Each row below holds a small network's activations on one input, seen along a few directions.
Each table varies a few parts of the input and shows all the possible inputs, shuffled.
Descriptions start from the smaller parts, as in this example, which fits no table here: one of 6 places along a line, together with either a single point or one of 9 places around a ring or (one of 2 separate values, together with one of 5 places around a ring).
Shared parts are said once, and a part with two or three values counts as separate values.
(in the rows, 128 means zero)

Other details of the inputs shift rows strongly along two fixed directions, in all tables alike. That doesn't count.

A family of inputs:
r1: [197  67  82 117 125 129 142 146  79 196 158]
r2: [ 91 195 148 106 109  98  61 142 174  44 168]
r3: [194  94  89  97 141 125 184  97  74 169  96]
r4: [161  49  76 113 148 151 160 108  70 198 158]
r5: [ 94 121 118 141 153 158  82 118 164  99 108]
r6: [ 88 144 179 160 154 132 114 146 161  91 145]
r7: [ 81 116 138 194 178 125 164 153 139 181  45]
r8: [ 92 222 160  99  86 101  73 125 171  64 143]
r9: [202 134 119  85 123 131 166  97  74 100 220]
r10: [197  85 150  89 122  78 140  89  56  87 184]
r11: [ 81 102  78 181 159 127 150 201 177 178  83]
r12: [ 72 138 143 201 168 153 176 165 136 173  73]
r13: [111 142 160 117 138 116  72 122 187  52 110]
r14: [102 124 112 198 134 148 125 168 164 224  67]
r15: [101 187 147 154 125 151 136 152 146 108 115]
r16: [191 141 155  30  30  74 128  77 112  78 202]
r17: [158  76  89 106 114 156 168 110  52 199 127]
r18: [ 90 167 162 115  96 152  64  88 168  63 101]
Description of these inputs: one of 2 separate values, together with one of 9 places around a ring.
Q: Changing only the place on the ring of 9 turns r14 into r12. The same change can be made to r1. Which row results?
A: r6
Q: Which other rows does r16 become when the choice among 2 separate values takes its other values? List them by row number.
A: r11

A family of inputs:
r19: [ 72 137 140 152 147 140  79 146 188 114  71]
r20: [106 144 167 126 112 136  85 135 177 100 129]
r21: [105 177 154 125 113 120 116 136 159  80 117]
r22: [107 161 157 136 133 129 105 133 172  84 136]
r23: [127  91  72 170 170 151 145 146 134 198  95]
r24: [111 102  97 183 188 143 171 146 109 200  96]
r25: [153 135 118 114 115 123 158 103  87 119 165]
r26: [125  93  84 181 157 157 170 159 128 212  92]
r27: [152  98 132  98 112 132 136 102  92 126 155]
r28: [100 163 146 112 109 123  79 132 171 102 107]
r29: [127 109 117 134 129  84 148 146 121 142 141]
r30: [174 113 101  97 104 125 122 112 100 131 161]
r31: [ 98 133 148 122 124 130  77 129 166  90  99]
r32: [163  95 129  98 111 132 133 119 102 119 154]
r33: [170 120 124 105 133 122 151 106 104 111 166]
r34: [ 91 154 160 131 136 131 109 124 152  79 133]
r35: [151 110 135 112 130 119 140 113  79 119 155]
r36: [169 127 127 109 123 115 155  93 102 113 147]
r37: [108 170 162 128 123 121  95 156 162 100 134]
r38: [156 134 126 107 112 115 146 119  79 131 162]
r39: [169 131 112 115 118 123 158 117  98 119 166]
r40: [152 120 103  88 109 123 129 105  94 142 153]
r41: [ 77 157 128 148 130 143  80 168 190 118  98]
r42: [167  99 115  93 121 128 111 110 106 114 157]
r43: [168 133 127 106 110 109 150 120  87 129 143]
r44: [170 114 125 101  91 123 145 103  95 135 143]
r45: [156 112 137 105 127 116 137 106  79 116 162]
r46: [103 154 142 124 107 127  81 129 169 101 106]
r47: [102  77  60 167 158 112 159 162 139 203  94]
r48: [105 133 164 124 119 140  88 142 169  95 126]
r49: [170 112 122 104  97 131 139 119 103 136 160]
r50: [ 95 107  79 194 171 158 179 172 142 231  47]
r51: [107 120  89 180 175 141 176 161 108 209  94]
r52: [101 148 172 133 130 118  95 137 152  82 109]
r53: [ 84 159 137 122 111 133  82 140 162 106 118]
r54: [176 127 119 108 115 117 147 133  87 133 162]
r55: [169 109 117  92 109 117 117  90 105 125 141]
r56: [127  97  93 186 191 144 169 160 120 200  96]
r57: [155 128 126 120 117 118 145 114  82 136 159]
r58: [ 63 156 159 154 148 139 109 145 173  86 108]
r59: [ 99 142 173 122 117 130  90 124 172  98 106]
r60: [165 119 124  96  93 122 147 115  98 136 137]
r61: [118  91 110 132 119 102 151 147 137 158 129]
r62: [148 122 120 126 144 123 161 106 112 129 125]
r63: [ 93 161 171 139 130 122  92 131 156 100 130]
r64: [167 138 115 103 113 121 157 123  99 111 167]
r65: [ 98 149 170 140 139 120  94 140 158  92 103]
r66: [166  95 135  93 105 124 138 102  92 118 138]
r67: [ 64 152 134 159 135 142  83 144 182 129  94]
r68: [169 121 105  86 108 124 121 117 107 133 160]
r69: [139 112 109 145 159 138 159 136 118 134 129]
r70: [169 111 105 103 108 118 129  98 101 137 137]
r71: [170 140 121  92 111 110 160 102  92 115 151]
r72: [103  84  70 175 181 157 151 144 119 201  81]
r73: [ 81 133 165 130 121 142  94 137 161 100 113]
r74: [125  94  91 186 190 145 168 165 114 192  94]
r75: [ 89 145 169 128 112 136  89 124 167 105 126]
r76: [128 129 119 139 144 131 155 113 114 136 136]
r77: [ 85 172 156 145 127 130 110 129 162  90 129]
r78: [157 122 126 104 131 122 156  91  90 113 167]
r79: [165  93 108  96 121 130 119 114 102 119 153]
r80: [150 143 123 102 118 120 156 107  92 119 165]
r81: [ 96 145 165 136 117 132  93 130 177 111  99]
r82: [ 89 155 141 126 110 134  80 129 161 104 124]
r83: [123  86  92 172 171 158 165 153 133 202  93]
r84: [172 125 127 118 119 117 139 122  97 129 164]
r85: [153  97 113  91 116 127 120  98  89 118 153]
r86: [175 120 136 108 119 106 141 100  90 125 147]
r87: [ 90 152 167 128 102 134  91 129 163 104 128]
r88: [108 153 174 131 132 115  96 128 159  93 114]
r89: [ 79 174 159 155 137 122 103 161 176 119  87]
r90: [107 168 166 136 114 115  97 138 154  94 117]
r91: [104 149 163 130 103 129  98 129 168 107 108]
r92: [154 105 116  93 120 125 118  90  98 127 156]
r93: [ 75 146 159 168 158 138  94 172 179 106  99]
r94: [110 112  92 192 173 141 173 153 108 203  96]
r95: [101 171 159 139 120 121 112 127 167  85 115]
r96: [122  87  72 169 180 153 148 148 133 200  90]
r97: [154 121 126  89  98 127 142 108  92 140 158]
r98: [ 88 152 159 132 103 139  97 135 161 110 125]
r99: [168 137 116 101 121 121 157 120 102 119 167]
r100: [105 173 155 134 116 122 113 129 161  83 119]
r101: [102 157 159 118 106 135  93 150 175 109 125]
r102: [102 156 164 127 131 123 107 124 161  71 115]
r103: [ 98 104  54 193 174 154 165 170 139 225  43]
r104: [148 103 133 103 117 130 138  99 100 137 151]
r105: [ 82 151 149 132 121  89 114 149 179  83 136]
r106: [153 139 115 106 114 122 163 112  88 118 164]
r107: [170 128 125 118 116 118 140 126  94 128 164]
r108: [ 98  88  66 195 194 155 159 152 144 223  43]
r109: [147 120 126 143 146 124 137 136 120 146 137]
r110: [164 117 128 101 123 117 154 100  90  97 146]
r111: [157 119 122  92  92 129 144 111  87 136 159]
r112: [103 166 169 143 120 115  96 138 162  98 110]
r113: [ 93  85  87 201 184 162 172 164 141 215  44]
r114: [170 127 115 118 123 123 158 113 101 121 166]
r115: [174 117 120  91  91 128 142 123  97 130 163]
r116: [168 113 126 103 127 125 150 112  96  96 167]
r117: [172 109 102 103 111 126 123 110 105 135 158]
r118: [ 93 145 146 123 120 131  76 118 164 104 124]
Q: What is each input in this table made of?
A: one of 4 places along a line, together with either a single point or (one of 3 separate values, together with one of 8 places along a line)
Q: Changing only the place on the line of 4 turns r111 into r106. The same change can be made to r73. Which row results?
A: r58
Q: Changing only the place on the line of 4 turns r19 into r65. The same change can be made to r82. Which row results?
A: r57
Q: Changing only the place on the line of 4 turns r75 into r63. The same change can be made to r101. Which row results?
A: r37
Q: Start at r42 and move only the place on the line of 4, one step at a time. The first step leads to r48. Which rows follow, in order?
A: r74, r69
Q: Which other rows does r58 become when the choice among 3 separate values takes its other values? List them by row number.
A: r110, r116
Q: Which other rows does r64 become when the choice among 3 separate values takes its other values? List them by row number.
A: r21, r106
